Here are a small network's activations along a few directions, averaged over the inputs that share one value of a field.
Related values have similar rows: they may be neighbours, one step apart, or belong to one group.
In the rows, 128 means zero.

Other fields shift rows strongly along two fixed directions, in all tables alike. That doesn't count.
To show where, the next rows are all for the same value of a field, averaged over different records:
[114 129 102 111 151 136 181  93 145 166 131  96 153 144  96 107 153]
[119 131 102 105 152 136 179  92 143 170 129  89 158 147  99 106 156]
[101 156 118 106 130 141 146 113 136 124 147 124 141 138 118 136 125]
[ 71 186 144 109 113 150  95 150 119  59 156 157 127 120 138 174  88]
[ 90 150 131 105 136 151 143 127 130 114 140 125 141 136 121 132 122]
[  7 131 180  98 141 161 123 233  95  59 127 143 107 103 162 115  98]
[ 94 166 121 110 127 147 127 118 130 103 146 129 140 134 116 148 117]
[160 192  83 116 117 137 127  36 151 139 164 122 166 155  95 176 124]

Field BIBIM:
gusin: [100 138 113 107 141 144 162 112 136 143 137 112 145 140 111 117 137]
loman: [169 152 144 174  94 137  88 142 111 111 116 140 101 110 150 141 138]
nav: [143 136 115 116 103 142  87 142 174 109 153 118 133 117 153 147 124]
fod: [ 85  92 154 116 167 153 210 165 139 153 104  76 143 101 153  46 180]
guma: [ 96  76 165 117 156 141 120 194 154 146  97 111  88  86 143  84 178]
kizup: [ 89  90 127  96 165 143 181 187 107 153  85 116  85  97 127  99 123]
dum: [147  74 121 146 133  78 129 131 130 152 141 120 153 137 135  82 124]
vorul: [118  55 171 151 155 134 125 192 134 148 103 117  98 101 160  46 169]
fam: [164 139 113 148 105 125 132 144 128 120 144 136 166  99 150 113 138]
mimo: [140 128 125 161 104 123  67 158 144  71 144 142 148 103 168 129 111]
dud: [190  79 117 165 153  86 180 100 109 222  95  99 112 153 102  64 171]
fugad: [ 87 116 129  96 122 132  83 176 158 108 119 142 125 123 142 142  97]
rivud: [ 96 167 148 136  93 101  42  99 135  54 167 170 134 153 130 189  58]
zive: [ 79 154 165 123 126 127 102 149  86  63 154 170 141 131 147 156  64]
rima: [133  66 138 121 159  92 124 125 140 170 112 132 100 152  99 109 128]
nol: [129  94 135 107 153 132  95 140 151 147 100 107 118 141  99 147 147]
nove: [165 150  95 118 116 152 146 118 121 130 116 118 119  99 142 149 149]
sudu: [175 159 120 153  97 100 127  50 107 123 168 149 185 150 128 128 117]
tarad: [239 174  77 155  71 129 128  44 125 123 136 140 147 122 126 162 140]
mebaz: [163 106 149 162 119  90  80 122 124 123 148 152 112 136 119 129 120]
dufe: [188 109 103 161  99 104 161  89  94 150 124 148 143 129 114 126 120]
kugi: [137 118 131 114 152 129 153 143 139 181  82 111  84 140 111 134 146]
dudi: [120 135 160 139 119 115  90 163 100  94 114 179  76 142 133 181  71]
kivu: [100 124 149 135 141 117 165 122  71 119 116 130 107 132 121 131 100]
roru: [215 154  79 147 113 139 124  54 157 177 110 105 129 155 117 181 188]
BIBIM is arranged as a network in which each value has 4 neighbours.
- Name the neighbours of dudi, in listed order. => dud, rima, kugi, kivu
- Name the neighbours of fugad, in listed order. => gusin, nav, rivud, nol
- Name the neighbours of fam, in listed order. => fod, mimo, sudu, tarad
A value of BIBIM combines one of 5 hidden first parts with one of 5 second parts; all combinations occur once.
- Changing only the second part turns roru into nove. dud has the same second part as roru; what does that change turn dud into? => dufe
- Changing only the second part turns tarad into loman. kizup has the same second part as tarad; what does that change turn kizup into? => kugi
- Changing only the second part turns rivud into rima. mimo has the same second part as rivud; what does that change turn mimo into? => vorul

Field DOKU:
komeb: [108  55 148 130 159 113 170 154 108 159 101 108 101 139 114  81 139]
labe: [116 129 147 138 121 111 129 118 128 112 146 141 142 125 138 108 107]
ruta: [127  77 134 124 156 127 147 134 152 189 100  95 117 134 122  78 170]
pefo: [137 135 104 119 137 135 123 112 166 142 137 102 132 142 124 145 135]
torol: [178 202  92 158  73 128  89  86 118  89 165 163 151 125 136 178  89]
vusa: [ 81 157 139 103 119 133 118 149 108  92 142 156 126 132 135 163  96]
nido: [181 120  86 130 152 101 190  38 124 207 129  99 158 158  84 106 141]
bim: [ 38  86 166 101 153 150 150 222 114  96 120 123 129 103 147  72 122]
dipud: [ 78 136 159 132 135 158 144 182 110  90 129 124 120 104 156  99 144]
vasi: [151 176 108 115  95 150  93 101 142  95 140 142 132 106 138 179 128]
mozu: [145 143 143 136 106 143  90 167 127 100 127 155 112 108 150 162 123]
subas: [164 160 137 150  80 123  73 122 112  71 134 162 124 122 158 178 105]
zelig: [102 119 154 115 139 123 109 176 119 122 112 141  82 127 117 126 114]
zopag: [203 116  86 150 132  88 127  40 149 183 141 112 168 158  99 127 159]
zarug: [113 108 118 117 162 138 170 118 142 172  97  96 127 141 102 119 148]
A value of DOKU combines one of 3 hidden first parts with one of 5 second parts; all combinations occur once.
- Changing only the second part turns mozu into subas. zelig has the same second part as mozu; what does that change turn zelig into? => komeb
- Changing only the second part turns zarug into vusa. pefo has the same second part as zarug; what does that change turn pefo into? => bim

Field PAZAK:
sevut: [140 158 100 114 130 134 128  64 158 146 147 112 147 151 100 155 133]
zake: [ 80 133 136 105 136 147 140 180 129 113 128 129 126 108 145 114 123]
zalok: [158 148 105 133 124 112 140  73 120 150 135 132 136 153 101 151 115]
neper: [129 150 121 134 112 131 122 119 125 102 144 134 147 125 138 137 115]
bizik: [124 143 135 125 115 149 105 155 130 101 117 136 109 110 147 155 128]
garor: [ 82 177 162 127 103 138  72 155  99  45 151 174 125 125 147 184  76]
sug: [181 103  99 136 129 103 137  71 142 168 132 116 145 141 104 119 136]
kar: [159 100 127 140 139 127 152 118 131 168 113 110 123 123 121  93 169]
rus: [ 98  41 167 138 164 111 156 217 118 160  86 109  94 116 149  44 156]
PAZAK is arranged as a 3 by 3 grid.
- Name the neighbours of garor, in listed order. => sevut, zalok, neper
- Name the neighbours of rus, in listed order. => sug, kar
A value of PAZAK combines one of 3 hidden first parts with one of 3 second parts; all combinations occur once.
- Changing only the second part turns zake into sevut. neper has the same second part as zake; what does that change turn neper into? => garor

Field VIBUT:
lano: [158  98 109 137 139 103 162  88 133 172 129 112 158 135 112  95 150]
fem: [127  90 129 118 142 137 141 151 148 161 115 101 124 122 127  89 160]
vefol: [ 99 123 148 120 137 121 125 139 129 117 140 126 128 139 126 118 122]
lele: [ 92 126 160 123 124 151 120 186 111  87 118 137 101  95 156 118 132]
vor: [146 137  96 123 131 135 164  90 141 151 128 103 146 126 112 120 150]
doz: [117 117 137 114 131 134 124 160 140 134 110 127 112 113 126 130 137]
rul: [108 168 135 126 109 131 111 145 107  84 149 159 137 124 143 149  97]
mok: [169 162 118 149 110 123 103  96 125 125 126 137 123 134 125 169 117]
zigi: [ 97 120 140 117 146 130 137 140 121 123 123 129 124 143 112 126 117]
ribu: [ 99 116 136 129 140 125 141 130 119 132 134 118 146 128 121  98 131]
mak: [158  57 109 123 177  98 204  76 139 231 103  79 133 157  89  64 177]
guk: [124 154 119 116 122 142 107  99 143 118 133 132 131 140 120 174 122]
nim: [150 156 114 129 120 142 107 113 128 121 129 138 116 122 125 158 135]
loran: [106 164 134 112 108 139  74 150 141  72 146 153 129 119 149 176  89]
lelat: [ 97  60 147 129 161 115 158 174 124 147 113 117 113 118 130  60 129]
sorog: [154 133 123 145 117 116  98 117 143 133 132 136 129 134 133 137 127]
rinu: [ 56  70 183 136 147 130 141 242 102 100 100 127 100 103 170  63 139]
lopak: [164 113 106 131 132 112 152  96 114 162 128 121 137 142 103 129 129]
buk: [120 146 128 130 132 130 146 107 119 140 133 132 127 144 116 134 120]
suzo: [158 128 116 134 114 118 146  91 118 141 125 130 143 135 124 120 123]
teme: [152 140 131 146 117 130 116 125 113 109 127 137 128 126 137 142 125]
daka: [124 130 142 130 127 144 114 152 135 114 136 136 129 109 147 126 137]
seso: [ 80 147 149 118 114 146 103 176 127  72 140 138 121 106 160 137 101]
vorub: [164 158 113 137 103 114  83 105 134 117 137 144 116 143 127 172 113]
zile: [179 186  79 129 100 134 120  52 147 136 146 132 149 146 109 195 119]
VIBUT is arranged as a network in which each value has 4 neighbours.
- Fewest steps between nim and guk? => 2
A value of VIBUT combines one of 5 hidden first parts with one of 5 second parts; all combinations occur once.
- Changing only the second part turns guk into vorub. loran has the same second part as guk; what does that change turn loran into? => sorog
- Changing only the second part turns seso into rinu. vor has the same second part as seso; what does that change turn vor into? => teme
- Changing only the second part turns lano into ribu. mak has the same second part as lano; what does that change turn mak into? => zigi

Field VEKEK:
rop: [ 74  97 139  97 163 137 160 172 133 150 108 108 115 124 124  94 134]
mezun: [ 91 111 165 128 117 136 104 209 111  86 113 137 102  99 169 108 122]
fili: [116 135 156 137 109 126  87 173 110  74 137 162 112 102 161 144 106]
gav: [204 202  81 140  83 140  77  39 151 114 163 146 147 132 112 208 127]
dori: [239 170  76 160  92 101  91  12 146 150 155 132 158 165  90 186 120]
duki: [153  74 105 130 159 130 195 130 150 209  96  78 137 131 118  61 192]
rudu: [130 133 103 112 138 134 143 101 156 154 125 106 132 143 110 136 146]
sebi: [ 97 116 120 113 154 127 197 116 115 153 124 107 152 136 112  89 132]
fida: [103  77 158 139 144 113 141 172 100 131 105 131 105 123 135  86 124]
vife: [ 18 153 186 111 128 139 106 206  87  33 148 168 123 111 155 134  68]
kudak: [158 141 132 148 101 118  92 116 125 101 141 154 129 126 133 152 108]
fafav: [156  85  96 119 171 134 208  92 164 227 106  61 140 140 105  65 198]
baki: [118 110 156 138 132 111 115 152 103 124 125 152 103 133 135 127 109]
nek: [136 186 118 120  99 147  78 101 141  86 146 151 136 127 132 203 107]
VEKEK is arranged as a line.
- Name the neighbours of duki, in listed order. => mezun, gav
- Name the neighbours of dori, in listed order. => fida, kudak
- Fewest steps between baki and vife? => 13
